Each row below holds a small network's activations on one record, seen along a few directions.
After each row come some of the record's fields: D, T, G, Y, P, C.
A field that a record lacks is written absent.
Other fields move the rows too, some of them a lot.
(in the rows, 500 means zero)
Random noise pushes rows far along 22 fixed directions. That doesn't count. These rows show it; they differ only by the noise:
567; 592; 534; 585; 488; 461; 634; 628; 548; 480; 343; 414; 495; 407; 436; 544; 703; 391; 453; 561; 502; 395; 633; 344; 370; 555; 511; 438; 508; 383; 498; 430; 506; 491; 651; 367; 366; 563; 558; 420; 545; 504
542; 437; 499; 666; 586; 449; 497; 535; 472; 471; 369; 605; 398; 522; 559; 571; 350; 521; 426; 677; 500; 538; 478; 330; 625; 576; 518; 501; 658; 476; 301; 550; 692; 423; 305; 381; 667; 525; 452; 480; 674; 348
493; 705; 412; 528; 368; 589; 611; 412; 564; 533; 446; 327; 346; 579; 437; 432; 647; 587; 445; 752; 507; 342; 478; 374; 457; 669; 504; 453; 645; 476; 534; 359; 515; 465; 456; 610; 482; 446; 400; 455; 449; 481
363; 473; 422; 361; 643; 636; 452; 381; 433; 369; 622; 637; 542; 532; 572; 479; 186; 511; 435; 197; 474; 545; 396; 717; 503; 278; 435; 339; 407; 745; 628; 562; 315; 737; 493; 698; 555; 354; 435; 744; 454; 387
424; 637; 607; 433; 512; 676; 495; 392; 671; 517; 626; 485; 506; 424; 536; 424; 270; 333; 432; 410; 399; 593; 486; 572; 392; 325; 479; 607; 508; 658; 456; 386; 480; 570; 556; 559; 599; 448; 506; 487; 532; 691
440; 460; 626; 635; 551; 544; 558; 569; 602; 480; 322; 506; 473; 528; 525; 355; 487; 506; 452; 495; 519; 341; 619; 505; 470; 436; 416; 380; 415; 560; 439; 411; 318; 571; 559; 545; 408; 524; 466; 489; 450; 583
487; 490; 569; 607; 454; 363; 629; 628; 365; 532; 539; 362; 484; 640; 449; 407; 534; 628; 464; 535; 636; 503; 430; 668; 529; 563; 535; 545; 599; 498; 584; 550; 604; 488; 573; 614; 434; 374; 463; 500; 532; 570
546; 571; 437; 392; 340; 478; 531; 383; 502; 495; 568; 518; 397; 444; 553; 552; 425; 294; 631; 495; 417; 473; 415; 440; 431; 413; 652; 329; 536; 486; 480; 318; 524; 577; 412; 345; 388; 410; 621; 580; 492; 269
323; 444; 644; 461; 440; 592; 726; 371; 555; 373; 450; 441; 416; 334; 475; 413; 665; 585; 410; 621; 380; 437; 608; 748; 194; 307; 565; 597; 573; 444; 469; 427; 254; 505; 600; 332; 564; 558; 592; 534; 444; 491
493; 464; 629; 612; 473; 678; 544; 505; 503; 411; 449; 458; 421; 549; 494; 370; 312; 630; 642; 641; 527; 410; 400; 437; 742; 520; 458; 464; 622; 457; 414; 470; 620; 395; 428; 512; 504; 286; 453; 574; 505; 569
508; 620; 384; 491; 624; 335; 502; 450; 345; 637; 688; 412; 454; 527; 491; 579; 477; 286; 498; 475; 466; 439; 370; 462; 341; 522; 709; 739; 514; 565; 559; 458; 501; 528; 486; 601; 559; 406; 602; 486; 634; 485
350; 576; 519; 420; 538; 626; 618; 327; 400; 495; 568; 515; 371; 521; 490; 695; 599; 598; 525; 556; 583; 415; 437; 480; 480; 543; 540; 589; 541; 395; 565; 677; 491; 575; 377; 475; 745; 357; 515; 553; 494; 261
465; 522; 355; 501; 639; 404; 466; 424; 387; 426; 580; 454; 522; 595; 463; 580; 432; 622; 318; 533; 493; 643; 442; 553; 478; 555; 580; 567; 711; 731; 605; 586; 371; 444; 424; 686; 659; 539; 398; 527; 514; 431
440; 595; 525; 523; 696; 722; 550; 389; 488; 466; 568; 489; 301; 505; 545; 516; 337; 387; 253; 581; 361; 448; 486; 361; 522; 447; 463; 424; 619; 610; 421; 513; 185; 507; 430; 592; 593; 605; 464; 453; 428; 291
423; 442; 354; 463; 480; 575; 509; 317; 658; 591; 417; 611; 289; 452; 740; 658; 577; 667; 628; 673; 460; 330; 448; 414; 367; 474; 630; 582; 559; 576; 307; 454; 533; 556; 371; 501; 500; 532; 517; 600; 507; 459
492; 550; 465; 503; 567; 318; 344; 445; 352; 575; 548; 528; 380; 657; 467; 438; 630; 582; 576; 523; 567; 415; 448; 570; 536; 565; 559; 584; 352; 494; 575; 549; 424; 499; 409; 579; 588; 488; 432; 498; 576; 535
674; 531; 412; 496; 547; 476; 461; 779; 417; 440; 453; 522; 378; 330; 408; 406; 459; 648; 556; 577; 516; 488; 425; 488; 597; 533; 581; 332; 505; 394; 370; 599; 721; 338; 579; 445; 330; 467; 405; 555; 797; 584
527; 338; 642; 565; 559; 473; 556; 511; 455; 716; 548; 473; 289; 587; 522; 455; 609; 552; 690; 630; 567; 351; 449; 448; 475; 481; 655; 686; 410; 243; 378; 494; 331; 447; 478; 242; 315; 519; 682; 427; 392; 536
431; 526; 612; 630; 546; 462; 486; 651; 491; 423; 582; 519; 472; 499; 498; 414; 456; 460; 487; 527; 439; 478; 516; 399; 595; 455; 524; 392; 590; 522; 517; 566; 235; 393; 643; 581; 405; 580; 541; 483; 453; 490
455; 465; 681; 472; 476; 678; 559; 490; 480; 617; 630; 455; 540; 409; 475; 494; 386; 280; 588; 434; 465; 406; 440; 439; 497; 487; 487; 538; 430; 274; 438; 506; 511; 567; 405; 459; 542; 381; 697; 434; 451; 391
524; 565; 699; 612; 495; 571; 550; 480; 471; 486; 394; 465; 698; 324; 508; 324; 347; 191; 545; 359; 403; 533; 500; 626; 560; 435; 465; 493; 609; 451; 589; 351; 492; 598; 533; 560; 585; 362; 595; 523; 560; 553
581; 222; 594; 563; 578; 452; 650; 362; 315; 490; 445; 278; 439; 661; 499; 616; 596; 563; 524; 606; 531; 438; 483; 537; 450; 523; 602; 598; 621; 510; 494; 419; 301; 428; 362; 355; 382; 510; 647; 458; 251; 362
454; 610; 552; 558; 564; 490; 481; 448; 589; 555; 515; 514; 467; 702; 466; 428; 395; 509; 403; 539; 504; 609; 458; 431; 657; 659; 517; 633; 672; 320; 532; 506; 586; 618; 490; 372; 602; 491; 463; 455; 498; 537
577; 533; 668; 399; 413; 656; 520; 298; 426; 605; 566; 458; 264; 491; 651; 570; 661; 537; 693; 597; 496; 457; 420; 601; 665; 476; 574; 556; 589; 372; 495; 514; 407; 527; 432; 417; 409; 520; 569; 497; 372; 413

469; 552; 645; 496; 506; 683; 495; 442; 591; 499; 459; 583; 569; 318; 595; 587; 534; 479; 434; 550; 493; 535; 647; 563; 526; 396; 419; 698; 495; 566; 450; 559; 440; 536; 492; 520; 653; 624; 458; 443; 572; 563 -> {D: absent, T: absent, G: absent, Y: y3, P: p1, C: c1}
431; 504; 571; 486; 551; 615; 440; 527; 597; 496; 633; 667; 510; 415; 568; 510; 421; 499; 517; 498; 516; 510; 585; 465; 526; 296; 464; 696; 363; 542; 453; 574; 319; 483; 638; 425; 486; 589; 512; 528; 496; 624 -> {D: d2, T: t2, G: g1, Y: y1, P: p1, C: c1}
464; 478; 379; 485; 577; 601; 561; 391; 601; 415; 467; 435; 498; 462; 474; 531; 455; 495; 279; 519; 386; 611; 499; 487; 198; 395; 423; 557; 554; 694; 463; 394; 496; 406; 549; 492; 612; 561; 477; 485; 481; 615 -> {D: absent, T: absent, G: absent, Y: y3, P: p2, C: c2}
380; 243; 318; 494; 397; 328; 479; 473; 410; 521; 630; 475; 447; 677; 578; 468; 554; 608; 490; 599; 388; 253; 380; 524; 364; 582; 537; 574; 409; 398; 393; 452; 605; 560; 396; 562; 394; 529; 609; 564; 425; 359 -> {D: d2, T: t2, G: g3, Y: absent, P: p2, C: absent}
335; 411; 525; 429; 715; 525; 643; 612; 554; 515; 533; 406; 440; 599; 360; 586; 462; 756; 386; 374; 651; 515; 449; 537; 390; 585; 588; 504; 502; 421; 443; 752; 588; 569; 571; 449; 529; 369; 488; 492; 500; 557 -> {D: absent, T: absent, G: absent, Y: y3, P: p2, C: c1}
329; 562; 506; 429; 401; 621; 478; 289; 716; 445; 563; 490; 558; 573; 499; 489; 552; 479; 445; 447; 436; 502; 569; 476; 416; 471; 423; 455; 499; 547; 574; 419; 265; 551; 533; 571; 549; 572; 533; 460; 222; 528 -> {D: d2, T: t2, G: g3, Y: y1, P: p2, C: c1}
476; 317; 538; 549; 570; 561; 593; 627; 361; 512; 508; 558; 538; 413; 513; 608; 464; 690; 399; 559; 679; 515; 536; 639; 444; 394; 400; 673; 400; 588; 400; 733; 631; 424; 427; 557; 644; 452; 438; 510; 649; 488 -> {D: absent, T: absent, G: absent, Y: y1, P: p1, C: c1}
548; 380; 501; 512; 655; 446; 623; 475; 436; 537; 435; 381; 425; 570; 423; 621; 490; 544; 542; 416; 623; 580; 455; 496; 252; 412; 568; 516; 436; 640; 470; 483; 512; 403; 506; 376; 487; 362; 549; 497; 468; 599 -> {D: absent, T: absent, G: absent, Y: absent, P: p2, C: absent}
636; 430; 350; 556; 514; 612; 395; 540; 431; 573; 606; 603; 537; 360; 568; 410; 360; 338; 646; 501; 362; 481; 335; 334; 492; 402; 417; 610; 394; 354; 467; 416; 642; 385; 559; 470; 402; 472; 629; 596; 544; 577 -> {D: d2, T: t2, G: g3, Y: y1, P: p1, C: c1}
513; 377; 592; 335; 420; 639; 367; 431; 452; 298; 738; 534; 440; 381; 534; 647; 540; 509; 482; 529; 350; 575; 531; 515; 495; 319; 355; 479; 359; 541; 376; 616; 445; 272; 458; 416; 546; 689; 556; 458; 430; 417 -> {D: d2, T: t1, G: g2, Y: y3, P: p2, C: c1}
544; 476; 627; 530; 341; 383; 474; 639; 560; 328; 332; 696; 674; 366; 575; 422; 490; 480; 609; 370; 513; 664; 651; 695; 615; 330; 455; 364; 497; 499; 563; 459; 575; 602; 678; 321; 429; 541; 476; 648; 641; 565 -> {D: d2, T: t2, G: g1, Y: y2, P: p2, C: c2}
533; 435; 641; 603; 538; 511; 611; 573; 488; 368; 567; 403; 386; 600; 518; 448; 392; 466; 504; 508; 456; 526; 445; 430; 535; 386; 520; 479; 585; 516; 475; 447; 521; 406; 733; 303; 277; 443; 595; 515; 413; 593 -> {D: d2, T: t2, G: g3, Y: y1, P: p2, C: c1}
703; 635; 573; 556; 500; 490; 593; 454; 363; 605; 379; 462; 560; 459; 542; 556; 586; 429; 508; 450; 684; 675; 539; 655; 609; 460; 488; 589; 595; 590; 703; 470; 480; 555; 559; 490; 456; 458; 429; 471; 509; 559 -> {D: absent, T: absent, G: absent, Y: absent, P: p1, C: absent}
605; 519; 426; 287; 529; 594; 409; 407; 624; 486; 545; 512; 684; 399; 661; 733; 455; 415; 426; 320; 428; 622; 558; 622; 539; 463; 502; 625; 561; 684; 516; 480; 576; 687; 581; 573; 379; 659; 513; 513; 478; 601 -> {D: absent, T: absent, G: absent, Y: y1, P: p1, C: c1}
241; 518; 503; 460; 462; 450; 477; 434; 651; 526; 632; 515; 346; 544; 565; 583; 520; 667; 588; 539; 527; 430; 422; 472; 321; 460; 630; 492; 493; 701; 394; 588; 510; 433; 461; 676; 639; 428; 495; 505; 489; 555 -> {D: absent, T: absent, G: absent, Y: y1, P: p1, C: c1}
444; 718; 567; 486; 366; 643; 513; 611; 749; 780; 510; 610; 510; 262; 566; 403; 482; 462; 508; 521; 551; 573; 488; 494; 509; 559; 532; 488; 590; 392; 441; 569; 595; 566; 520; 582; 565; 509; 459; 397; 613; 606 -> {D: d2, T: t2, G: g1, Y: y1, P: p2, C: c1}
575; 534; 538; 473; 384; 378; 415; 649; 392; 590; 623; 537; 525; 524; 493; 382; 406; 481; 489; 555; 600; 458; 532; 696; 639; 432; 521; 593; 354; 630; 444; 479; 532; 475; 395; 632; 455; 506; 395; 466; 676; 562 -> {D: d2, T: t2, G: g3, Y: y1, P: p2, C: c1}
490; 565; 366; 544; 404; 487; 426; 459; 413; 475; 704; 513; 392; 639; 686; 564; 613; 475; 379; 523; 412; 522; 397; 432; 455; 437; 273; 507; 433; 657; 621; 524; 560; 450; 649; 746; 435; 626; 460; 525; 393; 500 -> {D: absent, T: absent, G: absent, Y: absent, P: p2, C: absent}
548; 497; 459; 393; 647; 612; 593; 610; 415; 455; 618; 324; 454; 473; 320; 353; 351; 427; 306; 463; 419; 377; 459; 584; 377; 469; 535; 506; 397; 434; 444; 435; 447; 551; 590; 459; 328; 453; 521; 487; 543; 531 -> {D: absent, T: absent, G: absent, Y: y1, P: p1, C: c1}
328; 401; 686; 488; 557; 527; 534; 547; 747; 674; 539; 556; 589; 585; 591; 547; 365; 477; 553; 262; 506; 601; 460; 518; 601; 608; 595; 490; 652; 319; 424; 625; 547; 757; 553; 441; 467; 495; 660; 452; 353; 529 -> {D: d2, T: t2, G: g3, Y: y3, P: p2, C: c2}
535; 429; 519; 556; 443; 613; 590; 352; 476; 450; 468; 366; 567; 530; 485; 462; 436; 499; 522; 576; 562; 493; 518; 529; 437; 402; 458; 537; 517; 746; 558; 318; 334; 382; 419; 595; 489; 417; 489; 493; 313; 550 -> {D: d2, T: t2, G: g3, Y: y1, P: p1, C: c1}
530; 664; 649; 376; 499; 597; 546; 403; 477; 498; 687; 318; 436; 502; 346; 569; 458; 350; 404; 392; 488; 721; 419; 512; 424; 512; 467; 526; 529; 426; 523; 562; 702; 442; 521; 383; 694; 410; 533; 347; 514; 551 -> {D: d2, T: t2, G: g3, Y: absent, P: p2, C: absent}
662; 459; 654; 553; 598; 564; 407; 561; 374; 629; 459; 406; 739; 467; 473; 511; 612; 540; 577; 421; 608; 567; 563; 582; 767; 645; 417; 666; 550; 436; 650; 636; 407; 471; 501; 715; 493; 572; 484; 391; 446; 655 -> {D: d2, T: t2, G: g3, Y: y3, P: p1, C: c2}
531; 403; 373; 544; 449; 532; 534; 632; 368; 357; 694; 553; 420; 367; 576; 589; 364; 686; 600; 639; 463; 635; 262; 435; 541; 380; 564; 500; 690; 553; 455; 666; 732; 204; 597; 506; 427; 413; 526; 663; 615; 474 -> {D: absent, T: absent, G: absent, Y: y1, P: p2, C: c1}
523; 311; 519; 420; 535; 262; 418; 483; 332; 464; 599; 470; 414; 586; 577; 572; 565; 455; 686; 412; 446; 345; 461; 628; 541; 453; 693; 468; 389; 545; 457; 482; 362; 514; 469; 486; 282; 535; 661; 551; 446; 393 -> {D: absent, T: absent, G: absent, Y: y3, P: p1, C: c2}
532; 325; 494; 588; 608; 508; 573; 622; 570; 680; 471; 413; 621; 480; 443; 319; 257; 503; 479; 424; 543; 568; 436; 611; 288; 420; 521; 642; 470; 599; 385; 393; 546; 432; 519; 558; 436; 397; 538; 463; 525; 805 -> {D: d2, T: t1, G: g1, Y: absent, P: p1, C: absent}
484; 398; 383; 536; 598; 466; 548; 392; 480; 467; 417; 574; 461; 625; 521; 486; 515; 574; 334; 494; 467; 610; 499; 568; 416; 464; 449; 470; 566; 514; 572; 481; 320; 570; 508; 403; 487; 631; 478; 562; 357; 387 -> {D: absent, T: absent, G: absent, Y: y1, P: p1, C: c2}
535; 356; 367; 571; 521; 327; 427; 371; 495; 623; 426; 568; 537; 565; 582; 476; 431; 493; 533; 458; 400; 772; 360; 522; 427; 563; 606; 425; 752; 470; 533; 429; 483; 496; 375; 451; 577; 562; 576; 548; 404; 413 -> {D: d2, T: t2, G: g1, Y: absent, P: p2, C: absent}
605; 432; 427; 335; 483; 558; 470; 601; 585; 441; 478; 560; 524; 522; 539; 510; 393; 560; 476; 474; 492; 385; 574; 523; 629; 492; 523; 466; 379; 424; 403; 445; 606; 743; 562; 317; 173; 568; 468; 598; 556; 468 -> {D: absent, T: absent, G: absent, Y: y1, P: p1, C: c1}
476; 604; 597; 698; 431; 609; 605; 496; 559; 655; 438; 505; 309; 561; 604; 236; 588; 534; 385; 626; 496; 532; 473; 532; 500; 468; 315; 484; 554; 393; 527; 442; 465; 490; 641; 589; 488; 565; 420; 432; 418; 641 -> {D: d1, T: t2, G: g3, Y: absent, P: p2, C: absent}
548; 582; 340; 594; 556; 644; 554; 473; 423; 578; 586; 506; 585; 436; 494; 481; 485; 426; 412; 606; 474; 476; 446; 314; 487; 540; 467; 696; 582; 357; 633; 496; 378; 478; 581; 554; 479; 516; 553; 510; 448; 448 -> {D: d2, T: t2, G: g3, Y: y1, P: p2, C: c1}
460; 321; 596; 570; 485; 192; 497; 488; 601; 575; 476; 457; 454; 671; 699; 656; 587; 401; 519; 358; 530; 521; 559; 568; 290; 395; 584; 465; 444; 790; 406; 413; 476; 567; 561; 513; 316; 616; 627; 435; 363; 592 -> {D: absent, T: absent, G: absent, Y: y1, P: p1, C: c1}
423; 358; 485; 628; 652; 499; 505; 534; 503; 566; 442; 511; 451; 528; 542; 532; 410; 499; 564; 385; 476; 561; 310; 344; 455; 578; 485; 331; 582; 454; 426; 603; 645; 430; 442; 532; 616; 387; 581; 521; 452; 477 -> {D: d2, T: t2, G: g3, Y: y3, P: p2, C: c2}
606; 553; 523; 524; 434; 752; 726; 516; 448; 502; 449; 373; 442; 406; 572; 514; 509; 434; 328; 633; 449; 413; 517; 535; 531; 499; 363; 567; 627; 457; 447; 432; 634; 541; 553; 537; 409; 492; 474; 482; 506; 432 -> {D: d2, T: t2, G: g1, Y: absent, P: p2, C: absent}

Which values does each new row have?
504; 587; 501; 439; 647; 567; 570; 533; 427; 368; 506; 484; 393; 548; 490; 455; 405; 550; 386; 496; 473; 381; 513; 615; 654; 494; 524; 628; 489; 430; 474; 538; 616; 658; 638; 430; 452; 425; 413; 596; 677; 547 -> {D: d2, T: t2, G: g3, Y: absent, P: p2, C: absent}
293; 509; 682; 652; 468; 551; 605; 628; 645; 416; 452; 535; 545; 506; 441; 467; 384; 522; 379; 529; 544; 550; 615; 395; 481; 467; 374; 316; 568; 590; 441; 589; 424; 420; 510; 580; 683; 491; 447; 427; 459; 458 -> {D: d2, T: t2, G: g1, Y: absent, P: p1, C: absent}
510; 529; 546; 506; 397; 621; 558; 393; 573; 513; 452; 582; 505; 499; 616; 449; 337; 342; 477; 377; 465; 659; 481; 545; 509; 369; 377; 310; 554; 514; 537; 379; 543; 652; 517; 445; 476; 457; 513; 570; 391; 414 -> {D: d2, T: t2, G: g3, Y: absent, P: p1, C: absent}
631; 391; 408; 567; 591; 431; 553; 459; 363; 516; 485; 327; 547; 627; 498; 514; 526; 434; 343; 494; 462; 505; 454; 538; 371; 527; 422; 653; 490; 574; 557; 366; 589; 486; 524; 508; 416; 508; 521; 481; 446; 580 -> {D: d2, T: t2, G: g1, Y: y1, P: p2, C: c1}
456; 375; 435; 474; 563; 576; 590; 611; 285; 617; 546; 510; 435; 444; 433; 529; 566; 714; 381; 606; 638; 352; 485; 615; 403; 533; 399; 611; 305; 387; 402; 737; 594; 473; 358; 665; 648; 474; 425; 480; 651; 366 -> {D: absent, T: absent, G: absent, Y: absent, P: p1, C: absent}
343; 412; 680; 622; 481; 564; 647; 623; 593; 620; 454; 299; 721; 621; 320; 476; 679; 637; 419; 516; 645; 433; 596; 420; 463; 785; 367; 581; 542; 227; 579; 626; 512; 522; 513; 590; 574; 466; 555; 307; 279; 579 -> {D: d2, T: t2, G: g1, Y: y1, P: p1, C: c1}
505; 315; 428; 292; 441; 402; 412; 463; 529; 638; 657; 470; 755; 386; 437; 503; 503; 441; 519; 478; 447; 437; 614; 683; 296; 470; 683; 806; 342; 431; 447; 386; 336; 616; 369; 436; 410; 633; 675; 432; 473; 504 -> {D: absent, T: absent, G: absent, Y: y1, P: p1, C: c1}
574; 533; 432; 560; 516; 600; 290; 432; 810; 513; 279; 707; 722; 389; 632; 460; 315; 395; 589; 365; 485; 574; 612; 348; 499; 379; 381; 470; 396; 727; 488; 296; 478; 609; 502; 539; 497; 539; 430; 568; 503; 755 -> {D: absent, T: absent, G: absent, Y: y1, P: p2, C: c1}
301; 572; 681; 598; 474; 645; 567; 382; 653; 557; 523; 590; 497; 499; 619; 325; 382; 500; 636; 489; 483; 500; 454; 605; 524; 343; 504; 743; 580; 506; 566; 440; 423; 591; 646; 504; 608; 331; 542; 598; 463; 752 -> {D: d2, T: t2, G: g3, Y: absent, P: p2, C: absent}
615; 578; 504; 567; 533; 550; 505; 465; 436; 534; 506; 468; 463; 641; 545; 458; 428; 553; 724; 613; 658; 360; 446; 441; 690; 449; 534; 829; 403; 568; 573; 364; 581; 487; 561; 451; 371; 270; 447; 610; 554; 757 -> {D: absent, T: absent, G: absent, Y: y1, P: p2, C: c1}
492; 373; 350; 490; 551; 536; 477; 421; 657; 527; 372; 524; 509; 510; 527; 449; 306; 663; 574; 526; 488; 565; 425; 495; 425; 484; 604; 455; 635; 657; 407; 381; 491; 491; 394; 500; 476; 434; 453; 601; 460; 601 -> {D: absent, T: absent, G: absent, Y: absent, P: p1, C: absent}
327; 640; 651; 450; 386; 459; 442; 458; 573; 484; 618; 514; 552; 623; 480; 533; 626; 535; 616; 450; 580; 441; 548; 515; 591; 563; 471; 690; 394; 374; 597; 580; 643; 611; 583; 530; 635; 399; 505; 490; 525; 616 -> {D: absent, T: absent, G: absent, Y: y3, P: p2, C: c1}
453; 529; 567; 464; 323; 504; 482; 633; 638; 411; 470; 436; 656; 186; 472; 463; 592; 495; 592; 577; 330; 500; 516; 516; 429; 564; 604; 426; 687; 482; 431; 494; 632; 361; 544; 548; 523; 539; 566; 475; 615; 605 -> {D: d2, T: t2, G: g3, Y: y1, P: p2, C: c1}
604; 403; 623; 436; 499; 583; 434; 463; 490; 481; 443; 456; 559; 503; 548; 564; 463; 422; 519; 394; 477; 520; 557; 545; 620; 499; 375; 401; 445; 521; 436; 483; 538; 559; 402; 522; 462; 567; 513; 450; 419; 463 -> {D: absent, T: absent, G: absent, Y: absent, P: p1, C: absent}
496; 638; 461; 474; 494; 586; 530; 485; 514; 512; 520; 503; 462; 342; 529; 426; 500; 452; 487; 595; 414; 415; 492; 552; 515; 467; 563; 619; 594; 504; 493; 458; 459; 521; 551; 572; 509; 500; 475; 522; 608; 539 -> {D: absent, T: absent, G: absent, Y: absent, P: p1, C: absent}
588; 340; 394; 583; 575; 698; 584; 703; 473; 457; 446; 380; 620; 423; 527; 449; 410; 604; 214; 566; 439; 324; 536; 476; 500; 581; 301; 548; 488; 476; 352; 534; 712; 533; 594; 733; 327; 577; 435; 481; 566; 553 -> {D: d2, T: t2, G: g3, Y: y1, P: p2, C: c1}
